Each row below is a small network's average activation on inputs in which a field has the value named, seen along a few directions.
Values that are neighbours, or in one group, have similar rows; names and order tell nothing.
In the rows, 500 means zero.
Random noise pushes rows far along 16 fixed directions. That doesn't count. These rows show it; they differ only by the noise:
[521 323 361 664 623 429 969 500 608 553 321 607 585 562 611 478 425 600
 399 598 559 616 257 494 541 716 488 711 526 415]
[297 578 688 271 440 461 216 774 571 261 324 661 590 365 162 379 760  80
 518 461 618 565 379 747 389 414 470 167 749 540]
[419 576 663 515 490 240 286 558 817 502 539 368 798 467 455 544 900 539
 371 436 916 342 467 563 376 560 845 713 582 721]
[429 502 545 719 522 560 433 513 472 544 293 442 504 339 399 431 630 600
 381 239 413 162 606 426 675 624 786 814 425 654]
[587 711 246 284 431 543 270 384 655 321 619 693 471 286 293 749 399 456
 500 319 235 519 539 589 560 721 408 494 439 178]
[333 587 550 533 561 407 279 586 768 514 635 216 534 452 500 587 701 649
 550 740 491 167 610 873 540  57 581 479 621 520]
[479 538 216 291 537 546 303 522 825 414 640 572 540 395 217 740 514 399
 445 516 387 460 616 630 463 385 354 474 374 492]
[548 594 560 206 714 364 496 253 361 224 237 604  84 555 364 185 346 173
 315 674 706 461 439 271 335 331 214 524 320 787]
[639 396 210  66 422 535 455 183 670 527 581 239 412 796 586 318 583 590
 477 290 559 203 249 420 341 360 532 522 594 650]
[792 394 322 394 512 555 470 310 429 350 236 273 336 553 514 449 470 525
 459 503 415 477 510 264 560 461 365 692 448 832]
[433 182 839 486 280 646 353 759 439 418 695 627 374 368 192 536 606 553
 447 383 717 324 489 397 402 657 393 523 207 368]
[539 666 450 501 548 477 369 271 697 530 541 619 461 167 490 647 434 650
 566 656 160 580 441 495 570 569 370 443 601 248]
[402 235 662 561 511 271 443 701 812 403 497 216 982 492  26 937 604 648
 324 655 957 885 440 328 476 460 525 380 376 703]
[633 526 261 444 464 344 356 650 583 231 201 541 714 544 320 595 571 365
 371 395 572 689 520 478 572 541 558 615 580 699]
[852 537 399 459 418 497 532 569 521 292 679 597 527 352 768 618 554 418
 729 667 574 823 615 811 464 673 538 751 617 399]
[805 555 232 423 376 583 209 686 469 506 356 435 554 740 530 629 578 242
 521 484 352 500 618 555 388 530 241 626 551 855]
[582 754 608 275 482 385 292 361 454 398 578 694 356 508 416 531 410 264
 433 537 580 554 458 402 279 687 257 420 403 411]
[465 762 770 758 571 208 576 455 477 481 518 517 477 504 711 645 467 603
 404 853 515 472 577 484 507 606 381 483 468 219]


Values of Pulu:
z20: [643 522 240 304 578 339 660 380 438 368 169 696 401 834 732 222 485 231
 337 580 455 639 462 163 410 401 242 353 543 698]
z5: [536 801 525 478 377 434 494 424 273 596 622 506 643 764 672 645 380 307
 547 447 459 775 545 384 386 732 406 168 570 322]
z13: [798 798 401 449 378 440 391 251 548 399 506 219 537 526 810 701 658 602
 553 370 368 324 558 560 578 868 592 701 633 392]
z10: [365 611 579 483 749 626 686 246 758 780 362 438 444 378 617 351 711 318
 497 483 498 214 321 549 353 764 543 683 551 774]
z3: [516 503 346 558 594 344 376 470 578 533 368 565 609 504 233 693 266 653
 293 409 580 608 346 285 557 610 443 701 376 561]
z17: [495 326 500 555 510 541 766 522 327 407 346 703 383 433 550 175 378 540
 510 387 555 556 426 430 582 457 721 651 497 485]
z2: [146 647 529 588 718 439 713 458 672 507 325 523 574 456 242 706 533 332
 210 529 406 431 524 390 590 635 337 286 324 377]
z14: [517 429 694 477 506 422 966 200 538 502 717 446 468 530 856 399 555 608
 486 672 661 546 495 268 387 594 592 348 431 261]
z19: [556 623 590 627 484 601 522 336 124 337 481 288 238 358 660 478 261 776
 680 408 275 441 621 632 837 463 601 528 502 247]
z18: [363 175 464 685 568 622 759 460 500 548 531 485 472 303 444 421 434 764
 475 557 404 568 655 209 713 229 594 468 327 586]
z6: [469 522 554 483 445 373 484 454 420 380 448 722 287 571 714 199 654 533
 341 420 633 220 523 330 453 520 498 647 394 483]
z9: [289 664 516 432 567 344 257 747 594 249 717 774 521 348  48 737 405 298
 374 553 697 610 801 633 512 317 457 377 209 321]
z21: [379 736 541 608 611 608 509 627 575 859 689 618 712 501 588 494 580 150
 667 612 429 572 716 814 294 442 609 378 629 641]
z8: [289 407 282 575 493 380 615 639 718 485 499 511 933 588 283 675 573 583
 326 331 630 698 545 406 623 444 723 348 471 533]
z1: [532 410 365 460 478 388 662 739 305 309 340 614 601 794 569 311 487 255
 492 534 678 725 574 564 494 239 629 397 671 637]
z11: [499 296 487 358 407 517 298 669 499 543 436 693 472 597 501 266 614 453
 523 438 605 525 281 476 356 362 397 445 625 683]
z4: [246 739 678 723 702 552 487 449 651 971 685 703 586 365 470 718 466 367
 460 690 272 553 613 438 365 653 217 256 343 457]
z12: [684 646 390 399 432 342 291 429 478 202 338 343 490 574 401 689 435 578
 380 358 499 498 567 293 625 595 452 578 363 518]
z15: [280 586 548 604 684 350 528 558 518 528 599 609 566 440 451 497 306 605
 514 552 685 605 476 736 583 327 776 568 506 365]
z16: [412 457 383 502 461 480 112 633 824 440 470 424 434 345 187 768 602 733
 349 470 445 178 404 539 606 471 242 680 343 478]
z7: [363 582 778 582 623 518 324 519 794 681 379 545 426 235 626 347 979 387
 512 721 433 188 519 506 373 486 399 526 593 741]
The values of Pulu form a ring.
Which values are neighbours of z12? Give them in the order they are listed.
> z10, z7
Which values are neighbours of z9? Give them in the order they are listed.
> z3, z2
Which values are neighbours of z18? Give them in the order they are listed.
> z5, z8
Which values are neighbours of z4? Give them in the order they are listed.
> z19, z11
What is the length, in steps, of the shortest route from z1 to z14?
> 3
